A small network was shown many inputs. Here are its activations along a few directions, one row for each input.
Each table varies a few parts of the input and shows all the possible inputs, shuffled.
A made-up example of a description, with smaller parts first: one of 2 separate values, together with either a single point or one of 9 places around a ring or (one of 4 places along a line, together with one of 5 places around a ring).
Shared parts are said once, and a part with two or three values counts as separate values.

Other details of the inputs shift rows strongly along two fixed directions, in all tables alike. That doesn't count.

Table:
R1: 24	22	15	11	23	7	-31	46	55	28	-13	-12	-69	16
R2: 10	26	18	-9	25	-6	-33	45	34	36	-2	-1	-44	34
R3: 10	31	36	-15	-1	-18	12	34	20	-10	-21	-11	-30	-2
R4: -38	8	63	-19	-28	-50	96	-32	-23	-101	-46	12	66	-16
R5: 9	-9	21	5	14	-7	-4	48	29	1	-30	-18	-49	-1
R6: -13	37	12	-68	-39	-29	70	-1	-18	-55	-11	3	68	25
R7: 29	-4	-36	-32	26	9	-36	50	10	58	27	-31	-19	42
R8: 9	31	34	-17	9	-12	-21	41	20	26	-1	-13	-29	21
R9: 9	-10	23	10	20	-11	-8	41	33	-2	-29	-20	-45	9
R10: -16	-38	-7	-63	-5	-40	50	14	-33	-18	-9	-28	49	28
R11: 13	-48	10	17	23	-6	-39	37	17	41	-1	-35	-55	5
R12: -14	22	-28	50	3	44	-32	-72	-24	19	44	42	26	-20
R13: 24	-53	-25	-21	5	-12	-2	41	13	17	-3	-41	-15	23
R14: 1	-44	-8	-1	43	-7	-42	42	5	61	2	-16	-48	15
R15: -7	47	-29	48	-23	54	-26	-63	-5	0	27	64	13	-35
R16: 24	26	-5	-36	-18	-3	27	37	30	-14	-12	-29	-9	20
R17: 9	50	-37	59	-18	60	-53	-56	-5	22	40	46	-5	-40
R18: -17	-18	-35	57	-11	39	-30	-86	-39	10	33	33	35	-48
R19: -1	-4	50	-12	-1	-31	24	33	12	-30	-36	-29	-13	-3
R20: 24	-2	-37	-32	23	13	-34	49	8	57	28	-36	-23	44
R21: 0	-3	11	-40	-35	-29	75	3	-8	-76	-36	-17	56	-1
R22: -44	10	44	-50	7	-46	53	-17	-40	-43	-14	28	61	24
R23: 15	29	18	4	24	0	-39	44	37	49	9	-12	-49	30
R24: 23	44	-62	40	-52	63	5	-74	7	-34	23	36	39	-42
R25: -21	37	60	-25	-21	-40	72	-12	4	-67	-34	12	35	0
R26: -47	-32	36	-40	7	-56	56	-22	-43	-42	-25	17	60	11
R27: 7	44	-30	65	-26	63	-21	-61	16	-10	14	53	-10	-52
R28: 3	-51	7	11	32	-14	-26	35	19	30	-9	-19	-50	18
R29: -13	25	-27	47	-11	50	-33	-83	-36	9	45	46	37	-36
R30: -14	26	-36	44	-9	48	-31	-79	-45	8	45	51	33	-41
R31: -8	-31	-43	71	-13	48	-27	-69	-14	1	20	43	-1	-50
R32: -9	-27	-37	84	-13	45	-26	-83	-13	0	28	33	10	-46
R33: 34	25	17	18	15	15	-46	50	54	42	-3	-29	-77	4
R34: -44	8	44	-58	3	-46	59	-5	-44	-41	-17	26	55	17
R35: -30	-37	9	-55	-43	-46	100	-29	-45	-86	-25	-5	88	4
R36: -22	-41	41	-30	-1	-53	43	13	-27	-32	-27	-13	13	-2
R37: 15	-5	24	5	12	-12	-8	46	19	2	-24	-31	-47	-8
R38: 11	-40	-11	6	43	-4	-58	43	0	72	12	-31	-55	8
R39: 22	45	-69	32	-39	65	-24	-61	-1	2	42	38	38	-23
R40: 2	-42	4	5	47	-16	-40	38	9	63	7	-31	-42	25
R41: 30	-10	-17	-14	-5	3	5	51	30	-1	-15	-50	-27	15
R42: 2	-42	-16	-53	7	-32	23	25	-18	6	-4	-30	31	28
Each input here is: one of 6 places around a ring, together with either one of 2 separate values or one of 5 places around a ring.
- Changing only the place on the ring of 6 turns R24 into R7. The same change can be made to R3. Which row results? => R30
- Changing only the place on the ring of 6 turns R10 into R20. The same change can be made to R14. Which row results? => R34
- Which other rows agree with R8 in the place on the ring of 6? List them by row number. => R2, R6, R15, R17, R23, R39
- Change only the place on the ring of 6 in R1. List by row number the other rows that result. => R2, R9, R22, R26, R28
- Change only the place on the ring of 5 in R31. List by row number the other rows that result. => R11, R28, R32, R36
- Change only the choice among 2 separate values in R10. List by row number the other rows that result. => R42
- Which other rows agree with R4 in the place on the ring of 6? List them by row number. => R5, R9, R19, R21, R37, R41

Table:
R43: 36	22	-6	19	-9	21	-36	40	72	28	-6	-2	-76	11
R44: 34	-28	-38	28	9	33	-60	12	25	75	41	-31	-52	7
R45: 33	-15	-20	-26	46	4	-54	78	22	67	15	-36	-48	57
R46: -8	-44	45	-41	50	-62	4	68	9	43	-27	-32	-37	31
R47: 24	-36	-51	35	30	41	-55	17	39	64	23	-23	-50	24
R48: -17	58	76	-1	-6	-29	40	-2	14	-51	-33	4	8	-10
R49: 24	61	8	36	-27	29	-4	-26	43	-18	-2	-2	-7	-12
R50: 18	35	-26	57	-29	55	-22	-24	23	-15	-1	38	-36	-51
R51: 4	-18	-60	46	-24	39	-16	-79	-5	15	28	29	29	-33
R52: -2	-43	15	-43	47	-39	12	82	9	12	-30	-56	-37	41
R53: 4	-17	-47	52	-6	44	-26	-58	-26	-18	22	25	26	-37
R54: 6	1	-45	-7	0	18	-5	-23	-15	25	20	16	24	-7
R55: 10	-22	-39	33	-5	28	-32	-35	6	8	26	10	13	4
R56: -33	7	21	-66	-34	-32	60	-16	-58	-49	-8	15	88	11
R57: 23	40	36	-63	8	-31	14	99	48	10	-32	-15	-56	47
R58: 46	44	24	13	25	9	-40	83	64	31	-22	-58	-90	7
R59: -50	-36	68	-57	34	-77	70	32	-24	-34	-46	-12	25	39
R60: -22	-12	-20	59	-15	39	-44	-72	-34	11	29	41	20	-45
R61: -38	-16	34	-5	-12	-25	40	-53	-50	-30	3	25	48	-25
R62: -26	-25	32	-3	14	-32	18	-22	-30	-30	-9	21	32	8
R63: 42	74	5	5	11	27	-31	50	55	26	10	-24	-46	13
R64: -7	43	-5	73	-25	47	-22	-65	15	-19	6	71	-19	-54
R65: -2	-14	-46	49	-29	52	-35	-59	-36	-4	25	21	24	-53
R66: -27	-6	12	-76	21	-47	51	36	-16	-24	-19	-17	35	48
R67: -31	-24	22	-48	-13	-52	83	-18	-47	-62	-34	2	69	-20
R68: 4	-2	7	-64	11	-35	10	47	-14	25	6	-37	-9	40
R69: -38	-14	32	-45	-37	-46	90	-44	-66	-82	-14	7	85	-26
R70: -7	-10	-33	39	-35	20	-9	-50	-20	-5	32	17	39	-17
- Changing only one part turns R68 into R69. The same change can be made to R56. Which row results? => R65
- What do these inputs look like to the network? => one of 4 places along a line, together with either one of 2 separate values or one of 5 places around a ring
- Change only the choice among 2 separate values in R63. List by row number the other rows that result. => R57
- Start at R62 and move only the place on the ring of 5, one step at a time. The first step leads to R60. Which rows follow, in order? => R61, R46, R59

Table:
R71: 0	12	-5	14	-11	16	-10	-7	8	-1	-2	27	-14	-11
R72: -7	-6	-26	51	-8	33	-38	-62	-20	19	36	34	12	-26
R73: -4	-16	-38	59	-1	37	-23	-65	-2	5	22	25	11	-24
R74: 18	13	12	35	11	17	-48	11	24	37	11	-12	-46	-10
R75: 23	-17	-40	10	13	23	-37	16	27	46	22	-12	-27	24
R76: 1	-34	-9	0	15	-6	0	14	3	6	-9	-15	-15	6
R77: -13	20	27	-28	-30	-22	41	-9	-22	-47	-14	16	34	-13
R78: 6	-28	-20	-15	8	-4	-1	19	5	11	-2	-5	-7	15
R79: 13	5	-5	-9	-2	1	4	26	24	-3	-12	1	-21	8
R80: 5	-22	-15	18	22	9	-48	11	17	53	17	4	-35	18
R81: 5	-8	0	-20	0	-11	-10	16	-6	22	15	-17	1	20
R82: -24	-15	4	-38	-20	-27	43	-15	-30	-34	-11	20	49	3
R83: 12	38	-30	43	-32	49	-28	-51	0	4	35	28	9	-29
R84: -17	7	25	-13	-17	-21	56	-14	-5	-60	-33	12	26	-11
R85: 5	-45	58	-56	49	-74	8	104	24	35	-33	-73	-48	60
R86: 9	-16	-13	-11	6	-6	5	12	12	8	2	-25	1	21
R87: 9	-28	-27	13	17	17	-45	18	10	48	13	2	-40	8
R88: 7	38	-45	34	-9	54	-24	-41	-13	3	19	35	6	-42
R89: -29	-14	40	-18	-9	-37	38	-27	-36	-32	-8	2	48	-5
R90: 14	17	-3	-9	-6	3	6	18	31	0	-2	-3	-11	20
R91: 19	7	4	39	14	16	-37	13	34	31	3	-16	-47	-6
R92: 31	23	-6	19	-1	25	-44	20	26	39	20	-28	-39	-3
R93: 23	1	-8	34	10	23	-36	22	27	27	-1	-19	-53	-15
R94: 31	4	-27	25	8	29	-33	23	38	24	-1	-16	-50	-6
R95: 19	10	-35	-1	27	24	-43	16	4	58	30	-15	-17	22
R96: -23	-26	17	-15	-11	-27	47	-19	-34	-41	-17	-3	41	-13
R97: 2	3	-53	32	-21	44	-27	-56	-7	17	37	32	23	-12
R98: -2	-7	-12	22	46	13	-48	6	7	60	22	-3	-33	11
R99: 5	20	-16	55	-22	46	-26	-51	-10	-4	18	24	-1	-53
R100: -7	23	17	-21	-26	-17	57	-17	4	-55	-19	1	39	3
R101: -4	18	10	-7	22	1	-3	24	0	7	-12	3	-26	-4
R102: 5	5	-11	19	-5	19	-4	-5	18	-6	-6	21	-18	-9
R103: 2	22	-21	50	-23	44	-29	-47	-9	-2	21	38	-4	-43
R104: 9	-28	-21	23	27	12	-40	10	25	45	13	1	-35	19
R105: 15	15	7	30	11	16	-49	13	25	38	14	3	-47	-1
R106: -23	14	33	-12	-15	-25	51	-23	2	-52	-23	31	34	4
R107: 5	33	-32	60	1	60	-30	-45	-1	-23	16	23	17	-20
R108: 18	5	48	-76	22	-57	9	116	47	29	-29	-51	-53	71
R109: -17	-21	10	-25	-18	-28	51	-15	-34	-43	-15	-9	49	-11
R110: -9	14	23	-17	-27	-20	52	-11	-14	-55	-25	-2	35	-20
R111: -36	-9	14	-31	9	-25	44	-16	-47	-32	-13	17	42	-6
R112: -2	13	20	1	3	-8	-8	13	23	9	-7	15	-21	14
R113: 6	-5	-10	4	-9	9	-13	-15	-13	15	23	-16	15	-5
R114: -21	-13	14	-36	-20	-31	39	-13	-42	-34	-5	9	48	-5
R115: -23	-2	0	-44	0	-22	43	-11	-47	-30	-10	12	52	-4
R116: -16	-8	13	-26	-21	-27	52	-22	-26	-40	-6	-13	58	2
R117: -5	-20	-9	9	0	5	-18	-9	-21	13	13	8	-3	-10
R118: 6	16	-13	4	-16	15	-7	-2	10	-1	0	20	-8	-9
R119: -17	-22	0	-26	-14	-24	52	-18	-24	-47	-18	1	47	-4
R120: -26	-20	29	-24	-15	-31	42	-20	-45	-38	-12	0	45	-15
R121: 16	23	-6	18	-16	17	-2	-8	16	-3	6	-13	-2	-10
R122: 4	19	-25	66	-11	45	-20	-61	17	-8	12	32	-2	-32
R123: 7	-22	1	-14	4	-9	-10	20	-14	17	4	-27	-5	-3
R124: -27	-27	9	-27	-9	-28	51	-17	-24	-43	-19	20	42	5
R125: -3	10	73	-61	60	-65	6	107	36	34	-35	-46	-59	60
R126: -11	19	32	-23	-30	-21	45	-14	-24	-50	-17	2	38	-23
R127: -1	-13	-5	-1	33	2	-13	23	-6	-4	-3	-22	8	28
R128: 19	26	48	-82	40	-52	10	114	32	33	-25	-58	-43	70
- What do these inputs look like to the network? => one of 2 separate values, together with either a single point or (one of 4 places along a line, together with either a single point or one of 6 places around a ring)
- Changing only the choice among 2 separate values turns R75 into R90. The same change can be made to R86. Which row results? => R100
- Changing only the choice among 2 separate values turns R92 into R113. The same change can be made to R74. Which row results? => R89
- Change only the choice among 2 separate values in R95. List by row number the other rows that result. => R128
- Start at R90 and move only the place on the line of 4, one step at a time. The first step leads to R79. Which rows follow, in order? => R102, R106
- Change only the place on the ring of 6 in R109. List by row number the other rows that result. => R78, R82, R114, R119, R123
- Change only the place on the ring of 6 in R73. List by row number the other rows that result. => R72, R80, R85, R89, R104
